These are the activations of a small neural network, seen along a few directions. Each row is one input.
In each table, some parts of the input vary, and every possible input appears once, in random order.
Descriptions start from the smaller parts, as in this example, which fits no table here: values(3) and (point or ring(11) or (line(4) and ring(5))).
Shared parts are said once, and a part with two or three values counts as separate values.

Other details of the inputs shift rows strongly along two fixed directions, in all tables alike. That doesn't count.

Table:
R1: [  4   0 -13  -8   6 -21  -5  -7   2  -7  -6]
R2: [-2 -1  5  1  2 15 10  5 -2 10 -2]
R3: [-25  10  -7  96   5 -68 -32   7 -11  69  43]
R4: [-7  1 15 -2 -5  9 -2 -3 -2  0  7]
R5: [-12   1   4   1   0  15   5   2  -2   8  -4]
R6: [ 4 -3 15 -3 -1  8  7 -1 -4  6  7]
R7: [ 10   0 -13   2  -3 -15  -8   0  10 -17  -8]
R8: [-11   3   7   5  -4  16  -1   6   0   0  -1]
R9: [  5   0 -18  -5   3 -15  -2  -8   7  -9 -14]
R10: [ -1   5 -20  -7   4 -13  -8   3   2 -14  -9]
R11: [-7  2  7  3 -6 15 -2 10 -3 -2  6]
R12: [  0   4 -19  -4   4 -11  -6   3   6 -14 -15]
R13: [-7  0  3  0  2 15  9  2 -2 12 -3]
R14: [ 10  -1 -17  -2   3 -10  -5  10   7 -16 -12]
R15: [ 10   0 -17  -5   3 -11  -6  10   3 -16  -5]
R16: [ 10   0  -8  -5   1 -18 -10   1   6 -18  -2]
R17: [-7  0 13  0  0 12 -3  7 -3 -3  9]
R18: [ 2 -4  8  1 -3 12 12 -5 -1  9  0]
R19: [-2 -2 11 -7  2  8  7 -7 -5 10  4]
R20: [-12   1  12  -2   1  11  -3   4  -4  -2   7]
R21: [  0   0 -15 -11  12 -17  -5  -1   0 -10  -7]
R22: [-9  1  8  2 -7 13  3 -7  1  3 -1]
R23: [-3 -3 10 -5  7 10  8  2 -6  9  6]
R24: [  3   2 -12  -9   3 -19  -8  -6   4 -13  -6]
R25: [  5   2 -22  -9   8 -14  -1   2   1  -4  -9]
R26: [ 16  -3 -10   0  -3 -17  -6  -3   5 -12  -4]
R27: [-3 -1  4 -3  1 14  9  5 -6 10  4]
R28: [-7 -1  8 -7  7 10  7 -1 -6 10  5]
R29: [ 4 -3 10  3 -5 12 10 -2  1  6  2]
R30: [  1   3 -21 -10   6 -13  -4   2   1  -9 -10]
R31: [ -4  -1  10  -2  -5  10   4 -12  -2   8   2]
R32: [  6   3 -16   0   2 -10  -9   9   8 -18 -11]
R33: [-1 -2 12 -3  5 10  6  5 -5  5  8]
R34: [ 2 -4 16 -1 -5  9  2  1 -3  1  9]
R35: [  5   2 -13  -2  -1 -19  -8 -10   6  -9  -6]
R36: [  8   2 -11   0  -3 -18 -10  -7   7 -12  -5]
R37: [-1  0  5 -2 -1 14  7  8 -5  6  6]
R38: [ 10  -1 -18  -4   5 -16   2  -8   7  -4 -12]
R39: [ 2 -3 13 -5  1  7  9 -4 -5 10  6]
R40: [  1  -1  14   3 -11  12  -1  -4   1  -1   6]
R41: [-3 -3 13 -1  1 11  1  8 -5  0  9]
R42: [ 1 -4 11  5 -8 14  5  0  1  0  3]
R43: [  0   5 -18  -2   2 -13 -11   6   2 -14  -6]
R44: [  1  -2  10  -3  -3  10   9 -12  -3  11   2]
R45: [-1 -1  7  3 -1 15  8  8 -1  7  0]
R46: [ 5 -3 11 -2 -3 10 10 -9 -3 10  3]
R47: [ 7 -3 13  0 -6 10  8 -5 -2  6  5]
R48: [-7  1 10  5 -9 13  0 -4  2  0  1]
Description of these inputs: ring(6) and ring(8).
Question: Changing only the ring(8) part turns R8 into R45. The same change can be made to R36. Which row results?
Answer: R47
Question: Changing only the ring(8) part turns R38 into R42. The same change can be made to R28. Which row results?
Answer: R41
Question: Change only the ring(6) part in R32. List by row number the other rows that result.
Answer: R7, R11, R16, R17, R40
Question: Start at R34 and move only the ring(8) part, one step at a time. The first step leads to R6. Which rows follow, in order?
Answer: R39, R19, R1, R24, R4, R16
Question: Change only the ring(8) part in R37. List by row number the other rows that result.
Answer: R10, R11, R15, R25, R27, R30, R43

Table:
R49: [ -7   5 -21   7   9 -20  -8   2   3  -2  -7]
R50: [ -4  -1   8   1  -3  12   9 -11   1  11  -4]
R51: [ 10   0 -12  10  -3 -27  -9 -10   4  -1   1]
R52: [  6   0 -12  11  -2 -28 -10 -12   6   0  -1]
R53: [-12   4  11   4  -8  13  -4  -2   2  -2   1]
R54: [-3 -2  8 -2  6 13  5 11 -5  4  8]
R55: [ 2 -1 16  3 -4 11 -2  8 -1 -3 11]
R56: [  1   3 -23   5   7 -20  -7   6   0  -2  -3]
R57: [-1 -2  8  1 -5 11 10 -9  0 12 -2]
R58: [ 13  -1 -15   1  14 -30  -2   4  -1   5   1]
R59: [-9  1  6 -5  2 10  7 -5 -5 14  1]
R60: [  5   3 -20   2   8 -26  -4  -2  -2   7  -3]
R61: [-5  0  9  4 -3 15 -1 12 -3 -1  5]
R62: [ -2   4 -19  10   1 -19 -14   8   5  -9  -6]
R63: [ 32  -9 -13 -81   3  18  13 -12  13 -73 -38]
R64: [-16   3   7   6  -4  15  -3   5   0   0  -2]
R65: [ -9   3  11   3 -10  13  -3   0   1  -2   3]
R66: [ -5   3  10   3 -10  13  -2   2  -1  -2   6]
R67: [-12   2   6  -5   3  10   6  -7  -4  13  -2]
R68: [10 -6 13 -1  1  9 13 -1 -2  9  4]
R69: [ 3 -2  7 -1 -5 12 11 -7 -2 11  1]
R70: [  9   1 -17   4  12 -29  -4   2  -2   8   0]
R71: [  5   1 -20   4  11 -22  -7  10   1  -3  -1]
R72: [ 6 -4 10  0 -2 10 12 -4 -2 10  3]
R73: [-14   2   3   0   1  14   3   4  -3   6   1]
R74: [ -7  -1  13   2  -8   9   1 -15   1   4   1]
R75: [ 6 -6 19  0 -4  7  5 -5 -2  2 10]
R76: [  9   0 -15  10   7 -22 -13  16   4 -10   0]
R77: [-9  2  5  3 -7 16 -2  9 -3 -1  3]
R78: [-1  0 14  3 -7 12 -2  5 -1 -3  9]
Question: Changing only one part turns R66 into R69. The same change can be made to R53. Which row results?
Answer: R50
Question: Describe the family of inputs behind these rows.
Answer: line(5) and ring(6)
Question: Change only the ring(6) part in R62. List by row number the other rows that result.
Answer: R52, R57, R59, R65, R73
Question: Change only the line(5) part in R49. List by row number the other rows that result.
Answer: R54, R56, R71, R73

Table:
R79: [-60  18 -10  75  -9 -15 -40  30  -2  31  24]
R80: [ 12   6 -79   2  23 -65 -15  -5  19 -17 -46]
R81: [ -5  -8  44 -36 -31  56  20 -34  -9  -5   5]
R82: [-33   4  20 -26 -11  76  32  -8 -11  17  -6]
R83: [-31   9  36  49 -39  22 -30   6   2 -11  24]
R84: [  3  -1  36  27 -25  24  12  -9  -6  39  29]
R85: [ 24   4 -38  51 -14 -80 -22 -24  15  14   3]
R86: [ -6 -10  40  15  12  15  14  14 -23  39  41]
R87: [  0  -2   4 -34   6  44  25   4   0  -8 -28]
R88: [ 19   7 -40 -47  11  -2  11   4   8 -32 -34]
R89: [ 36  -7 -15 -21  12 -36  -3 -13  20 -31 -20]
R90: [ 21  -9 -10  33  14 -24   5  22  -4  25  12]
R91: [ 23 -10  -4 -11 -16  -4   6 -28  17 -22 -25]
R92: [ 12  -1  10  24   4 -41 -12 -15   0  20  22]
R93: [-12   9 -46  -4  11 -34 -12 -10  -6  10 -12]
R94: [-26   2  25  29  11   9  10   7  -9  46  12]
R95: [-19   9  -1 -62  -4  57  -8  37  10 -78 -31]
R96: [-19  -3   0 -49  16  41  22 -10   5 -20 -34]
R97: [-19  11  -7  38   4 -28 -10   5 -20  55  24]
R98: [ 26  -6  11 -67 -11  32  14 -18   0 -38 -13]
R99: [ 49  -6 -46 -37  18 -27   9  18   6 -40 -18]
R100: [  3  -1  -2 -22   3  27 -16  52   2 -61   2]
R101: [-17  14  13  77 -22 -23 -48  27   2   6  36]
R102: [-21  -3  47  59 -17 -11  -6 -30 -10  60  45]
R103: [  1  -8  30 -11   0  36  19  14 -26  25  31]
R104: [  6 -13  27   8  17  14  19  17  -9  21  20]
R105: [  4   9 -68 -12  33 -74 -22 -12  10 -19 -28]
R106: [ 43  -7 -25 -16   0 -29  -2 -11  21 -29 -27]
R107: [-30  -2  57 -48   4  84  33  -3 -19  10   6]
R108: [ 18  -7  -9  12   0 -45  -8 -29  19  -8 -11]
Question: Describe the family of inputs behind these rows.
Answer: line(5) and (point or ring(5))
Question: Changing only the line(5) part turns R93 into R81. The same change can be made to R82. Which row results?
Answer: R85
Question: Start at R97 and move only the ring(5) part, one step at a time. The first step leads to R88. Which rows follow, in order?
Answer: R87, R94, R107
Question: List by row number the other rows that have the line(5) part in common with R84.
Answer: R89, R92, R98, R101, R106
Question: Change only the line(5) part in R101. List by row number the other rows that result.
Answer: R79, R83, R95, R100
